Q:
[[ 25   0 -20  35   0   0]
 [ -5  40 -20  13 -37 -36]]
A: -37

Q:
[[206 166 158  81]
 [188 138  63  42]]
A: 63

Q:
[[-240 -350 -646  709]
 [-300 -573 -471 -248]]
A: -471

Q:
[[7802 7743 4261 5984 5851 4722 2874]
 [5822 4583 6934 6007 4599 4492 3605]]
A: 4492

Q:
[[58 23 22 21 66 90 88]
 [55 67 34 18 82 84 84]]
A: 84

Q:
[[61 34 68 67 74 86 53]
 [57 21 68 73 66 93 54]]
A: 93

Q:
[[8470 4152 8015 2878]
 [6251 6596 5894 3587]]
A: 5894

Q:
[[  5  33  -8  -1 -29  13]
 [ 14   6  32  -9  -2 -27]]
A: -2
---
Input:
[[ -7  13  22  19  21   1]
 [ 25 -23   9   0 -14  17]]
Output: 1, 25

Input: [ 31   5 -23   3 -17  -2  -8]
Output: -8, 31

Input:
[[-16  19 -21  16  -1   8  -6]
 [ 15  -8 -20   8  -5 -16   1]
 [ 15   0  31  34 -14   4  -3]]
Output: -6, 15

Input: [-21   1 -26   7  -7]
Output: -7, -21

Input: [ 9 21 -9 32 16 12]
Output: 12, 9

Input:
[[ 25  33  11 -19]
 [ 24  26  -6 -27]
 [ 25  34  17 -19]]
Output: -19, 25

Input:
[[ -5 -19  27  -3   0 -11]
 [ 15 -11  18   9   3   8]]
Output: -11, 15
---
Q:
-2,7,-9,-8,-1,-7
-2,-3,-16,-8,29,1
A: -16

Q:
-25,26,-28,-25,26
12,-2,10,12,-9
-5,-13,1,-4,-3
A: -28

Q:
-12,7,7,2,-1,7,1
-29,-19,0,2,-11,-4,13
-18,-6,-14,7,-11,-3,-1
A: -29

Q: 3,23,-27,-23
A: -27

Q: 7,3,18,-26,-30
A: -30

Q: 24,34,-6,5,2,33,3
A: -6

Q: 4,-9,7,-31,6,2
A: -31
---
[-10, 21, -26, -11, -20, 11, -21] gives -10, -21

[-2, -6, -4, -16, 6, -32, -10] gives -2, -10

[[3, 14, 1, -8, 4, 1, -2],
 [26, 6, -18, -23, 11, -22, 15]] gives 3, 15

[20, 26, -31, -9, 5] gives 20, 5

[-9, -19, 32, 31] gives -9, 31

[[-12, 25, -21, -19, -23, -21, -13],
 [28, -22, -18, -24, -21, -18, 24]] gives -12, 24

[-6, -17, 0, 9, -28] gives -6, -28
---
[-27 -31   1  35  21  -5] -> -5

[[ -9 -13 -13 -34]
 [ 25  28  26   9]
 [ 27  26  25   4]] -> 4

[  1 -13  12 -23  25] -> 25

[-31 -20 -21  -8] -> -8

[-11  26  33  -1 -17] -> -17

[ -4  10   1  13 -30  13 -10] -> -10

[[  0  16  -4   7   0  -8  18]
 [ 12  31  -7  -9 -28 -23  13]] -> 13

[-11  29   6   0 -14 -12] -> -12

[ 29  20  -9 -10 -33   7] -> 7
---
30	10	-23	4	0 -> -23, 30
27	2	7	-8	-5	2	0 -> -8, 27
-26	-11	-10	-8	33	-4	34 -> -8, 34
-1	5	-10	-22	25	9	28 -> -22, 28
24	1	25	-4	-16 -> 25, 25
-35	35	-27	28	-6 -> -27, 35
-9	15	-15	19	27	-4	-17 -> 19, 27
16	3	13	10	31	-9	-10 -> 10, 31
---
[[-32  -6   2   5  28]
 [ 15 -17  29 -23   6]
 [-18 -11 -16 -13  -1]] ==> -16

[[  5   3  -5   7 -10  10]
 [ -1   4   4  27  -1  -2]
 [ -1  -1  -1  18  -4   2]] ==> -1

[[  0   3  14   8   2 -16 -10]
 [-12   0  -8  -8  16  -6 -30]
 [  2   8   3  -4   1  -2   6]] ==> 3

[[ -6   7  -5  17  20]
 [-16  -9 -14  -2 -26]
 [-23 -10 -19   3 -22]] ==> -19

[[-32   0  18  11  23]
 [ -7   8  11   2   5]
 [ -6   2  17   2   3]] ==> 17

[[ 33  30  13  21]
 [  7   6 -31   4]
 [  5   4 -11   3]] ==> -11

[[  4  20  10  12 -27]
 [ -7   2   1   0  -4]
 [ -1  10  -3 -15   2]] ==> -3

[[  7 -19  12  24   5]
 [  4 -20  17  33   8]
 [  6 -19  13  27   6]] ==> 13

[[ -8   1   5  23  10   2  15]
 [  9 -10   9  -6  -1   8   4]
 [-10  21 -22 -26   6 -14 -23]] ==> -22

[[ -9  10 -21 -32]
 [-19 -29  21   4]
 [  0  29 -26 -11]] ==> -26
---
[-24 -24  31  22  35] -> 35
[-26  11  24 -20 -24 -16 -21] -> -21
[-14  -1   0   1  33] -> 33
[-12  11   3  -6 -27  17 -24] -> -24
[-14  -6 -26  16   5  -4  -1] -> -1
[-7  3 31 -8  6] -> 6
